These are the activations of a small neural network, seen along a few directions. Each row is one input.
In each table, some parts of the input vary, and every possible input appears once, in random order.
Descriptions start from the smaller parts, as in this example, which fits no table here: one of 8 places around a ring, together with either a single point or one of 11 places around a ring or (one of 3 separate values, together with one of 6 places along a line).
Shared parts are said once, and a part with two or three values counts as separate values.

Other details of the inputs shift rows strongly along two fixed directions, in all tables alike. That doesn't count.

Table:
r1: [-47.6  31.2  -0.7  37.4 -11.8  -9.7  12.5  18.9 -20.2 -16.2 -28.3  -2.7]
r2: [ 16.4  -0.9  11.6 -10.4  10.1  -0.5  -3.3  -1.9  -7.2   5.5   6.4   6.1]
r3: [-12.8   4.4  12.5  16.4   7.6   7.1   2.7  12.7  -7.3 -10.5 -20.4   8.1]
r4: [-68.1  11.8 -18.6 -48.7 -35.1   1.3  23.5  -6.0  -6.0   6.5  38.1 -30.1]
r5: [ 75.4 -13.8   4.5  57.9   8.4   1.8 -17.7   8.8  -1.4  -9.3 -38.5  22.1]
r6: [ 73.5 -18.7   8.2  58.5  14.5  13.0 -20.4   8.3  -1.2 -15.0 -38.5  12.1]
r7: [-45.2  30.2   3.8  27.9 -11.8   5.2  11.6  25.0 -16.6 -23.5 -35.8 -15.2]
r8: [-58.2  19.2  -2.7  11.6 -18.0  -4.1  25.1   5.7 -17.0  -9.9   6.8 -14.0]
r9: [-10.8 -23.5 -31.0  -8.0 -32.8   4.1   9.1 -11.9   7.6   8.7  25.0  -5.4]
r10: [ 44.5  -1.5  10.4  -2.8  24.2  -8.4 -21.6  -5.1   0.7  10.2  -8.6  16.3]
r11: [ 31.0 -20.4  -0.3 -32.8  16.6  -8.1 -14.3 -20.8  15.5  25.2  29.5  16.3]
r12: [-32.7 -14.4 -22.1  20.3 -33.6  16.7  16.7   3.3  -2.5 -13.1   2.1 -14.0]
r13: [ 29.6 -10.6   6.9 -15.4  17.0  -5.4 -11.8  -6.3   6.9  15.5   4.7  22.1]
r14: [ 32.1   2.5   9.7  -2.1  16.3   2.7 -12.4   3.1   9.2  -4.4 -13.2  -3.5]
r15: [  9.3  -9.5  -7.1 -60.1  -5.7  -1.3   1.9 -18.6  14.6  17.4  44.8 -14.3]
r16: [-18.3   1.9 -11.4 -33.1 -13.9  -5.7  10.3  -2.8  14.1   8.7  17.7  -2.5]
r17: [-76.5   6.5 -25.7 -32.9 -20.5  -1.7  12.4 -19.6  -2.2   5.6  40.1 -39.6]
r18: [-47.8  30.6  -1.4  41.5 -10.0 -11.7  15.2  15.4 -17.9 -16.8 -26.4  -3.6]
r19: [ 10.2   7.6  10.0   9.1   3.8  -3.2   1.4  14.2   1.4  -1.6 -21.5  19.4]
r20: [ 51.4   2.3   8.6  -6.2  17.5  -8.4 -15.6  -0.1  12.6   4.8 -11.0  11.0]
r21: [ 14.5 -14.3   0.0 -40.0   7.6  -3.0  -6.4 -22.1   4.2  20.2  42.0  -3.3]
r22: [  4.6  -6.2 -15.3 -59.7  -3.3  -7.3 -11.2 -23.3  13.3  24.6  37.0 -11.7]
r23: [ 49.7 -28.8  -7.1   5.8  -7.7   9.0  -5.3 -10.6   2.8   4.8  14.7   2.1]
r24: [-45.9  22.9   6.0  27.4 -14.9   7.4  23.3  29.3  -5.2 -27.1 -32.8  -5.4]
r25: [ 24.8  -2.6  11.0   7.5  23.7   0.6 -17.7  -4.3  -0.5   0.7  -6.4   1.1]
r26: [ -2.7 -19.2  -7.8 -60.1   0.0   7.7  -5.2 -20.5  18.1  18.5  39.3 -10.1]
r27: [ 21.2 -11.6  14.3  10.9  23.7   2.7  -6.8  -4.6   6.5  -0.4  -2.0  12.8]
r28: [-52.5  17.4   7.5  36.9  -7.4   5.2  17.7  21.6 -15.1 -21.9 -26.0  -0.5]
r29: [  0.7  14.9  17.6  55.7  11.5  -8.8   7.7  21.1  -9.0 -14.6 -40.0  26.5]
r30: [ 30.2  -7.3   8.7 -12.5  24.1   2.6 -21.6  -9.3   1.7   7.5   1.0   0.1]
Description of these inputs: one of 5 separate values, together with either a single point or one of 5 places along a line.
Changing only the choice among 5 separate values turns r30 into r13. The same change can be made to r14. Which row results?
Answer: r16
Which other rows agree with r28 in the choice among 5 separate values? List them by row number.
Answer: r3, r12, r24, r26, r27
Change only the place on the line of 5 in r21. List by row number the other rows that result.
Answer: r2, r4, r8, r15
Which other rows agree with r20 in the choice among 5 separate values? List them by row number.
Answer: r1, r5, r10, r18, r22
